Each row below holds a small network's activations on one input, seen along a few directions.
In each table, some parts of the input vary, and every possible input appears once, in random order.
Descriptions start from the smaller parts, as in this example, which fits no table here: one of 5 places around a ring, together with either a single point or one of 11 places around a ring or (one of 3 separate values, together with one of 6 places along a line).
Shared parts are said once, and a part with two or three values counts as separate values.
(in the rows, 128 means zero)

Table:
x1: [138 108 104 134 112  89 122 148 143  83 143]
x2: [ 49 136 149 125 132 168 109 122 109 185 112]
x3: [142 117  92 142 134  93 113 138 134  86 139]
x4: [169 120 120 137 151 167 135 109 147 120 139]
x5: [140 113 104 135 129  91 112 141 136  82 145]
x6: [ 66 178 136 126 128 166 104 116 111 185 125]
x7: [162 122 114 131 132  82 136 125 111 100 104]
x8: [156 112 150 113 118 158 153 138 159 140 145]
x9: [ 47 157 120 128 124 115  90 127 101 155 106]
x10: [172 126 140 129 146 154 148 105 135 142 122]
x11: [147 111 129 120 114  79 154 133 119 102 108]
x12: [ 70 175 152 132 127 160 117 124  95 186 136]
x13: [162 114 128 127 139 167 125 122 159 124 162]
x14: [154 110 133 129 126 164 138 126 166 120 159]
x15: [152 124 110 145 139  87 123 121 120  92 110]
x16: [136 111 127 120 109  85 140 156 138 101 129]
x17: [158 116 152 117 125 150 162 116 140 147 128]
x18: [157 111 142 119 115 165 139 138 161 129 154]
x19: [154 113 157 113 127 155 161 126 144 139 132]
x20: [158 120 120 137 149 167 130 116 157 123 155]
x21: [ 57 174 120 129 122 116  94 130  95 156 115]
x22: [ 60 171 136 135 121 112 108 137  78 157 126]
x23: [170 125 144 120 138 154 154 111 135 141 120]
x24: [ 39 132 132 129 127 117  99 136  92 155 102]
x25: [141 109 117 124 104  91 127 157 139  88 136]
x26: [158 116  90 139 134  93 119 132 122  83 123]
x27: [155 123 120 125 126  82 142 130 113 101 103]
x28: [145 109 132 115 114  85 149 146 123  99 115]
x29: [174 126 133 137 150 162 136 102 142 133 128]
x30: [ 53 162 137 127 131 164 100 113 117 185 116]
Changing only one part turns x6 into x21. The same change can be made to x18. Which row results?
Answer: x25
Describe the family of inputs behind these rows.
Answer: one of 2 separate values, together with either one of 4 places along a line or one of 11 places around a ring
Start at x1 and move only the place on the ring of 11, one step at a time. The first step leads to x25. Which rows follow, in order?
Answer: x16, x28, x11, x27, x7, x15, x26, x3, x5
Which other rows does x2 become when the choice among 2 separate values takes its other values? List them by row number.
Answer: x24

Table:
x31: [150  89 100 124 114  88 112 147 138  88 138]
x32: [ 37 170 125 117 102 108 115 137 100 146 116]
x33: [200 133 114 127 147 142 155  96 147 110 151]
x34: [ 41 164 132 123 116 107 118 147 117 157  82]
x35: [ 45 171 119 122 115 105 114 148  87 150 134]
x36: [ 98 146 138 135 150 188 107 101 105 176 122]
x37: [174  87 123 123 126 151 132 125 166 121 159]
x38: [148 108 140 126 124  91 151 159 126  78 116]
x39: [ 91 151 151 156 135 185 104 103 107 177 152]
x40: [163  91 145 119 128 148 165 131 158 117 154]
x41: [ 63 170 122 139 121 100  82 158  90 155 136]
x42: [ 81 171 147 114 120 183 120 127 114 187 154]
x43: [ 96 167 150 131 137 175  99 136 119 192 160]
x44: [ 75 171 149 109 109 194 120 124 128 180 127]
x45: [162  92 140 121 134 158 149 136 168 110 153]
x46: [ 57 153 123 166 119 110  87 123  79 140 127]
x47: [139  89  94 133 115  94 127 147 145  80 133]
x48: [200 124 127 136 135 142 165 112 151 126 125]
x49: [ 86 132 156 112 134 173 117  96 123 199 110]
x50: [185 120 132 134 144 147 122 108 181  98 153]
x51: [178 137  86 128 136  85 132 126 119  73 121]
x52: [161  86 123 131 127 149 147 119 171 115 162]
x53: [138  94 122 121 122  89 131 150 141  80 141]
x54: [139  94 122 121 116  87 146 153 131  85 134]
x55: [175 126 109 137 122  69 145 127 123  94 112]
x56: [ 98 141 144 124 158 180 110  96 113 183 111]
x57: [ 64 143 111 131 157 111 103 125  87 143  81]
x58: [ 65 148 110 144 135 114  90 122  77 139  97]
x59: [ 79 164 159 115 120 187 124 125 144 194 103]
x60: [161 120  85 140 131  86 125 137 142  77 126]
x61: [187 114 120 123 120  76 146 147 107  97  96]
x62: [ 52 133 129 121 121  99 100 117  96 164  85]
x63: [209 111 147 122 129 134 168 117 135 132 126]
x64: [184 116 114 137 143 143 146 108 169 114 156]
x65: [161 123 109 136 132  83 101 129 154  64 132]
x66: [188 104 154 121 123 147 173 123 140 122 132]
x67: [171 106 162 124 135 154 170 137 153 111 137]
x68: [165 106 133 122 113  83 152 146 113  89 111]
Changing only one part turns x39 into x46. The same change can be made to x36. Which row results?
Answer: x58
Describe the family of inputs behind these rows.
Answer: one of 2 separate values, together with either one of 8 places around a ring or one of 11 places around a ring
Which other rows does x42 become when the choice among 2 separate values takes its other values? List them by row number.
Answer: x35

Table:
x69: [175 110 140 106 108 133 161 132 163 122 125]
x70: [ 37 140 145 121 131 147 108 116  98 191  90]
x71: [182 116 128 114 120 136 157 119 159 123 124]
x72: [122 130  92 132 124  86 105 132 140  88 124]
x73: [115 125 102 128 114  83 113 142 145  90 125]
x74: [ 34 131 157 111 117 148 117 127 106 186  85]
x75: [176  97 115 145 158 167 121 114 164 104 155]
x76: [130 107 117 133 118 108 128 149 120 106 142]
x77: [143 121 139 127 125  97 149 143 108 116 127]
x78: [ 54 172 161 118 100 158 115 146 122 179 154]
x79: [131 138  84 145 135  90  94 127 138  86 123]
x80: [154  78 143 120 127 159 144 139 176 107 157]
x81: [150 125 129 131 135 100 142 133 103 114 126]
x82: [124 100 129 123 107 106 133 159 125 104 140]
x83: [189 122 118 119 130 139 149 112 154 122 124]
x84: [ 61 181 148 128 113 161 108 135 115 182 156]
x85: [ 45 147 133 128 144 150  98 107  91 189  89]
x86: [145 118  99 147 138 114 110 131 112 102 139]
x87: [155 121 160 113 114 111 168 133 129 123 114]
x88: [138 113 149 117 115  96 154 150 114 114 125]
x89: [161  84 132 129 138 162 140 130 172 108 158]
x90: [197 130 110 131 139 141 137 106 151 120 122]
x91: [168  89 123 133 148 165 132 120 167 106 157]
x92: [161 128 149 122 124 113 165 123 124 125 114]
x93: [ 58 155 120 140 158 160  87  95  87 184  82]
x94: [176 140 130 136 145 119 147 103 116 121 110]
x95: [169 132 139 126 135 116 157 112 119 123 112]
x96: [109 117 114 117 103  82 119 149 151  88 123]
x97: [157 133 121 143 144 103 131 127 100 112 125]
x98: [ 78 195 126 145 137 168  87 117 105 177 154]
x99: [136 112 108 139 127 110 120 142 114 104 142]
x100: [ 67 187 136 132 126 166 100 123 108 180 155]
Changing only one part turns x81 into x88. The same change can be made to x99. Which row results?
Answer: x82
Describe the family of inputs behind these rows.
Answer: one of 4 places along a line, together with either one of 2 separate values or one of 6 places along a line
Start at x94 and move only the place on the line of 4, one step at a time. The first step leads to x95. Which rows follow, in order?
Answer: x92, x87
Which other rows does x77 become when the place on the line of 6 takes its other values? List them by row number.
Answer: x71, x73, x76, x89, x92

Table:
x101: [137 172 137 159 200 181  97  91  89 178 120]
x102: [ 52 147 128  96 107 201  77 161 192 154 165]
x103: [178  74  96 141 108  75 123 165 111  79 132]
x104: [110 232 140 106  87 187 136 137 108 191 169]
x105: [ 76 237 119 128  72  97 117 150  81 159 152]
x106: [ 77 203 186 149 126 186 118 159 113 179 184]
x107: [211  94 129 105 141 139 188 141 168 120 160]
x108: [123 200  72 160 142  99 112  80  72 145  72]
x109: [ 95 108  96 152 189 203  88  81 111 153 142]
x110: [225  89 151 144 120 157 140 110 176  90 147]
x111: [224  83 140 153 129 166 136 133 164 104 142]
x112: [ 59  73 178 122 127 178 163 107 117 181 111]
x113: [ 98 157 146  83  88  82 158 121  65 165  48]
x114: [ 80 126  59 125 161 118  45 113 142 123  84]
x115: [175 100  97 113 127  52 165 168 132  76 133]
x116: [181  80 103 126 110  47 147 161 123  97 144]
x117: [ 47 102 141  96 100  91 121 138 148 144  47]
x118: [ 74 133 190 104 130  81 130 142  55 163  74]
x119: [223 116 137 123 139 129 182  95 196  89 167]
x120: [192 125 110 131 128  40 158 118 156  48 137]
x121: [134 152 178  87 104 150 182  93 100 214  73]
x122: [ 24 153 107 115  93 111  59 166 164 134 154]
x123: [105 130 215  99 144 162 153 128  87 197  92]
x124: [114 122  86 119 177 191  61  93 172 159 101]
x125: [ 46 207 160 155 110 104  97 172  84 145 165]
x126: [ 40 138 139 142 112 199 107 134 139 166 205]
x127: [106 174 116 175 186  92  78 100  60 152 106]
x128: [209  65 124 134 120 165 148 142 153 118 160]
x129: [221 106 146 138 132 154 159  96 185  68 150]
x130: [154 197  98 153 160 182 134  65 103 176  91]
x131: [209 111 136  99 155 145 190 127 173  90 165]
x132: [  8 142 106 139  95 130  88 158 111 121 178]
x133: [191  96 119 152 107  71 119 137 141  47 121]
x134: [211  73 135 117 124 143 172 143 159 132 171]
x135: [188 112 105 133 115  69 135 123 153  26 125]
x136: [173 118 105 108 141  56 167 154 138  45 138]
x137: [ 24  77 150 129 112 105 144 129  87 138  90]
x138: [ 67 112  64 149 170 128  67  99  79 121 122]
x139: [ 70  95 171 101 115 174 146 126 184 173  67]
x140: [189  90 107 161 116  80 115 161 128  61 116]
Describe the family of inputs behind these rows.
Answer: one of 2 separate values, together with either one of 8 places around a ring or (one of 3 separate values, together with one of 4 places along a line)
Changing only the choice among 2 separate values turns x103 into x128. The same change can be made to x135. Which row results?
Answer: x129
Changing only the choice among 2 separate values turns x137 into x112. The same change can be made to x132. Which row results?
Answer: x126
Which other rows does x121 become when the choice among 3 separate values takes its other values? List them by row number.
Answer: x104, x130
Which other rows does x108 become when the choice among 2 separate values takes its other values? List them by row number.
Answer: x130
